A small network was shown many inputs. Here are its activations along a few directions, one row for each input.
Each table varies a few parts of the input and shows all the possible inputs, shuffled.
A made-up example of a description, with smaller parts first: one of 5 places around a ring, together with either a single point or (one of 2 separate values, together with one of 4 places along a line) or one of 11 places around a ring.
Shared parts are said once, and a part with two or three values counts as separate values.

Rows:
x1: [  5.5 -28.3  -0.5  -9.1  25.3  21.0  20.7 -14.3  12.9  -1.1 -23.1  -1.2
  14.5]
x2: [-13.0  33.8  -2.3 -37.8 -55.0 -52.8  41.5  32.0   2.6  63.3  28.4   3.0
 -28.2]
x3: [ -3.6  45.1  29.0 -37.7 -32.0 -48.7  17.5  16.7 -70.4 -68.3  81.3  30.1
 -68.4]
x4: [ 11.1  -2.7  19.6  66.2   2.2  24.4 -34.0  -4.1  -7.6 -15.4 -57.4   5.1
   8.0]
x5: [  7.4   5.4 -74.7  28.2  -2.4 -17.0 -51.8  19.7 -11.4  -4.3  11.2 -14.0
  21.7]
x6: [ 16.3   5.8  20.8   7.9  -6.8  49.5 -13.1   2.9 -21.1  11.0 -42.3  35.8
  13.3]
x7: [-12.0 -61.3  12.1  12.1  22.0 -23.6   4.8   1.3  32.6  -1.2   2.1   3.4
   9.0]
x8: [  9.6 -16.0  42.1  11.7  -2.4  38.3 -15.5 -50.8  15.9  -6.7 -34.8  22.0
  -5.5]
x9: [ 10.7 -11.6 -74.5   5.4  13.6 -14.4 -46.7 -14.4  27.0 -16.5  29.0 -20.8
  24.0]
x10: [  5.9  -1.4  43.0  31.9 -14.9  33.5 -20.2 -15.9 -23.1   7.3 -48.5  29.0
  -8.3]
x11: [ 13.1 -12.0  23.0 -14.5   5.1  50.0  -2.3 -34.4  14.7  -3.1 -23.9  17.2
  10.3]
x12: [  0.9 -38.1 -13.2  25.8  11.1  -3.0 -12.7  36.8  -0.5   7.0 -30.5  12.1
   7.9]
x13: [ -9.3  56.7   8.1 -19.1 -19.1   8.6  22.9  36.9  -9.9  44.3  17.6 -47.6
   9.3]
x14: [  3.8 -52.8 -13.3   2.7  25.2  -0.1  -6.5   0.6  36.3  -8.6 -13.5   3.2
   9.1]
x15: [  5.5 -15.2   1.1  15.5  13.5  18.5  12.7  22.6 -20.1  20.4 -41.8   8.9
  11.9]
x16: [ 12.7 -16.2  25.0  43.1  20.9  24.8 -31.7 -38.9  27.2 -29.2 -38.0  -1.7
  11.3]
x17: [-16.7  22.0 -47.5 -15.3  30.6   0.9   9.4 -22.4   0.8 -12.1  17.7 -31.9
  19.7]
x18: [ -9.4  17.0  -3.1 -61.9 -41.6 -49.9  49.7  -5.8  41.8  50.7  45.6  -6.4
 -27.8]
x19: [ -5.7  42.9   7.7 -42.3  -5.1  11.9  30.3   1.2  26.3  29.7  35.0 -56.8
  11.1]
x20: [-19.5  38.0 -45.7   7.6  16.6  -2.0   1.6  13.5 -36.7   1.9   1.0 -22.3
  19.0]
x21: [-16.1 -45.0  14.8  35.0  10.7 -27.8  -2.0  37.9  -5.8  14.3 -12.2  12.3
   7.7]
x22: [  2.9  33.8  28.5 -55.7 -17.3 -42.1  25.3 -21.1 -31.4 -83.3  97.3  20.7
 -69.5]
Changing only one part turns x6 into x11. The same change can be made to x13. Which row results?
> x19
What do these inputs look like to the network?
> one of 2 separate values, together with either a single point or one of 4 places along a line or one of 6 places along a line
Start at x4 and move only the place on the line of 6, one step at a time. The first step leads to x10. Which rows follow, in order?
> x6, x15, x12, x21
Which other rows does x8 become when the choice among 2 separate values takes its other values? List them by row number.
> x10
Which other rows does x9 become when the choice among 2 separate values takes its other values? List them by row number.
> x5

Rows:
x23: [ -1.6  43.1  59.7   4.6 -44.3   2.0  24.7  61.3 -61.7  29.7 -10.7  27.1
 -30.4]
x24: [-16.6  55.5 -56.2  -4.4 -27.2 -47.7  -7.7  74.0 -63.4   2.8  58.6 -17.6
  -8.2]
x25: [  8.1 -89.2  -8.6  59.3  51.6  36.0 -32.8 -23.4  16.1 -49.6 -71.5  24.5
  30.8]
x26: [ 10.9 -13.5 -20.7  93.7  16.0  31.5 -49.4  36.5 -40.4  19.3 -84.4   3.1
  39.5]
x27: [ 13.2  34.5  84.8 -19.6 -27.7  26.7   2.3 -47.7 -32.3 -55.0  27.9  49.5
 -56.0]
x28: [  0.1 -28.7 -23.7  48.0  44.7  65.9 -17.0  -9.0  49.3  52.2 -79.4 -52.3
  82.4]
x29: [  6.2 -70.3 -21.6  53.1   8.8  22.2 -43.3 -13.0  62.5  43.5 -75.0  -3.2
  41.3]
x30: [-22.4  47.3 -75.2 -67.1   9.3 -25.3  45.6  10.9  19.1  42.1  56.1 -74.4
  15.7]
x31: [ -3.4 -29.8  80.5 -22.6  -9.4  -5.5  49.4 -16.8 -11.9 -31.7  11.2  40.9
 -42.4]
x32: [ 32.7 -32.5  -2.3  53.3  42.0  64.4 -82.1 -53.6 -10.3 -65.9 -53.8  37.9
  23.7]
x33: [  6.0  53.9 -30.3 -35.4   2.7 -39.5 -33.7 -30.6 -24.4 -89.5  93.4  -6.5
 -39.1]
x34: [ -5.1   8.5 -63.0 -36.6 -22.2 -71.4  11.4  11.1  40.5  32.2  67.5 -23.3
  -8.3]
x35: [-15.9  40.4  51.7 -56.3 -14.7  29.1  71.5  -0.5  22.2  74.6 -14.7 -20.5
  -1.5]
x36: [ -0.7  -6.8  62.3 -33.0 -50.5 -18.4  43.5  -3.9  39.9  61.1  -3.9  27.1
 -22.7]
x37: [-11.5 -12.4 -37.5 -37.0  20.7 -70.0  17.4   4.6  -5.3 -65.7  78.7 -12.5
 -24.7]
Changing only one part turns x33 into x32. The same change can be made to x24. Which row results?
> x26
What do these inputs look like to the network?
> one of 3 separate values, together with either a single point or one of 4 places along a line
Which other rows agree with x36 in the choice among 3 separate values? List them by row number.
> x23, x27, x31, x35

Rows:
x38: [-13.3   1.9 -38.6 -15.0 -13.2 -36.0  40.2  46.5  23.3  74.2  20.8 -45.8
  21.2]
x39: [  3.5 -52.9 -62.3  65.3  26.1 -10.9 -52.6  -4.4  30.7   4.2 -42.9  -9.0
  44.3]
x40: [-20.2  14.1  40.8 -42.1  -6.4 -29.8  51.7 -10.1   7.8 -15.3  51.0  -7.5
 -34.7]
x41: [ 14.3 -52.3  55.8  32.3   2.7  37.8 -13.6 -17.2  -1.5 -34.5 -34.7  45.7
  -6.4]
x42: [  6.7  39.4  43.1 -12.3 -39.5   3.7  -9.5  -5.5 -55.2 -23.8  25.0  42.7
 -31.6]
x43: [  3.8  32.4  18.5 -62.5 -10.6 -28.6  34.2 -17.6  13.0  -1.4  42.6   3.6
 -35.1]
x44: [ 29.4 -25.5  49.5  23.6  13.7  43.7 -29.3 -24.3   2.5 -34.0 -54.1  41.1
  -3.6]
x45: [ 23.0  -9.5  54.2  35.3   5.7  56.8 -39.9 -35.9  -1.6 -34.7 -41.2  18.1
  -0.3]
x46: [ -3.5   0.0 -23.8 -33.1  -7.5 -64.3  -5.3 -18.6  13.9 -45.0  79.7   0.8
 -37.3]
x47: [-10.8   3.7  24.2 -50.0 -18.8 -31.2  48.3 -14.1  14.2  -4.9  56.1   9.6
 -37.5]
x48: [-11.2  14.9  67.0  -1.9 -14.2 -19.1  26.2  16.2 -51.9 -35.4  16.6  31.6
 -39.6]
x49: [ -7.0  30.0 -50.6 -32.6  -7.5 -32.8  32.3  47.0  26.5  77.3  17.4 -52.8
  21.4]
x50: [ 11.3 -44.2  67.4  34.0  22.4  38.5  -8.7 -18.1  -1.1 -43.1 -49.5  29.3
   0.6]
x51: [ -1.6  37.8  -1.0  -9.0  10.3  -3.3  -4.8   2.2 -72.8 -73.9  39.3  20.4
 -30.0]
x52: [ 11.7  37.1  45.4 -14.7 -21.6 -12.5   5.0   5.6 -46.9 -26.3  12.2  44.5
 -47.3]
x53: [  0.4  40.5  12.3 -59.2 -20.2  -9.3  19.0 -30.8   8.6   2.9  59.1   6.9
 -29.2]
x54: [ -9.7  35.7 -54.0 -30.5 -23.2 -15.7  13.2  31.9  19.9  81.2  20.5 -48.6
  35.3]
x55: [  6.0  56.5  49.8   3.2 -31.6   4.5  -8.8  -4.7 -46.5 -32.4  24.1  21.1
 -42.7]
x56: [  1.2 -14.0 -13.2  54.0  20.4  43.6 -30.8 -14.2  27.5  47.4 -70.7 -34.1
  52.0]
x57: [-28.5  11.2 -30.5 -20.3  -0.5 -35.9  48.2  53.8  23.3  69.9  11.6 -59.1
  27.5]
x58: [ 17.4 -20.7   0.3  29.1  43.7  52.8 -37.4 -28.1 -23.7 -81.7 -23.9  17.5
  11.6]
x59: [-15.5   0.6 -91.5  -8.7  -6.2 -71.5  -8.8  45.5  31.1  38.8  47.0 -52.8
  22.1]
x60: [  2.6   6.4   2.2  13.7 -18.3 -50.9 -30.6   4.2 -43.2 -66.7  49.9  40.2
 -46.1]
x61: [ 23.1 -48.2   4.4  47.2  12.5  -0.1 -60.4 -23.5   1.2 -75.4 -10.8  40.5
  -6.2]
x62: [-18.9   9.9 -59.9 -37.8 -16.1 -30.8  36.7  51.5  26.2  79.0   9.4 -41.2
  17.6]
x63: [ -0.3 -50.4 -28.2  37.9  19.5  34.0 -10.7   0.7  28.0  46.3 -86.3   0.2
  42.7]
x64: [ -5.2 -54.7 -14.1  50.6  14.6  29.7  -4.8   1.0  28.9  46.6 -68.2  -2.3
  44.0]
x65: [ 20.5 -46.1  41.3  16.1   6.9  43.7 -19.0 -19.1  -1.9 -34.8 -54.5  51.7
 -10.4]
x66: [  1.2  13.6  37.4 -19.3 -28.8 -11.8  14.4  10.8 -51.4 -27.1  12.0  53.7
 -51.9]
x67: [  7.8 -27.4 -21.2  46.0  10.8  52.7 -36.0 -21.3  23.5  46.7 -75.7  -6.5
  59.8]
x68: [ -4.7  12.6   9.8 -59.5 -22.0 -26.7  40.3 -13.9  13.4  -5.1  45.4  14.1
 -43.7]
x69: [ -4.1 -23.7 -66.5  48.6  55.7  41.5 -30.3  -5.4   3.6  -1.5 -54.3 -34.6
  63.9]
x70: [-16.0  45.9 -45.8 -20.1 -14.8 -20.3  16.5  37.3  28.8  77.8  23.7 -76.5
  28.8]
x71: [ 10.0 -27.5 -20.8  43.8  24.2  32.7 -15.8  -2.9  27.3  44.7 -76.9 -11.6
  46.0]
x72: [ 25.1 -20.0  45.6  25.4   4.3  61.6 -42.9 -34.8  -3.9 -27.4 -34.9  42.5
   3.1]
x73: [-14.1 -45.9   3.8  55.8  32.1  31.4  -2.0   0.4  26.4  35.9 -75.0 -19.0
  45.9]
x74: [-19.5  32.6 -97.5 -26.8  22.7 -19.8  13.8  45.8   0.4  33.7  38.4 -77.8
  40.4]
x75: [ -7.0  33.5 -29.0 -54.6  20.8 -15.7  19.8 -20.0 -14.4 -49.8  70.9 -24.9
 -17.7]
x76: [ -5.5   6.1  51.7  -2.6 -32.4 -15.5  19.6  13.4 -47.1 -26.5  25.4  49.4
 -46.4]
x77: [ -2.3  46.5  24.2 -49.1 -15.8 -16.1  22.7 -29.5  13.1  -6.1  55.8 -20.8
 -30.2]
What do these inputs look like to the network?
> one of 5 places around a ring, together with either one of 2 separate values or one of 6 places along a line
Changing only the place on the ring of 5 turns x53 into x42. The same change can be made to x68. Which row results?
> x66
Start at x46 and move only the place on the ring of 5, one step at a time. The first step leads to x60. Which rows follow, in order?
> x61, x39, x59
Which other rows does x38 become when the place on the ring of 5 takes its other values? List them by row number.
> x41, x47, x64, x76
Which other rows does x75 become when the choice among 2 separate values takes its other values? List them by row number.
> x46
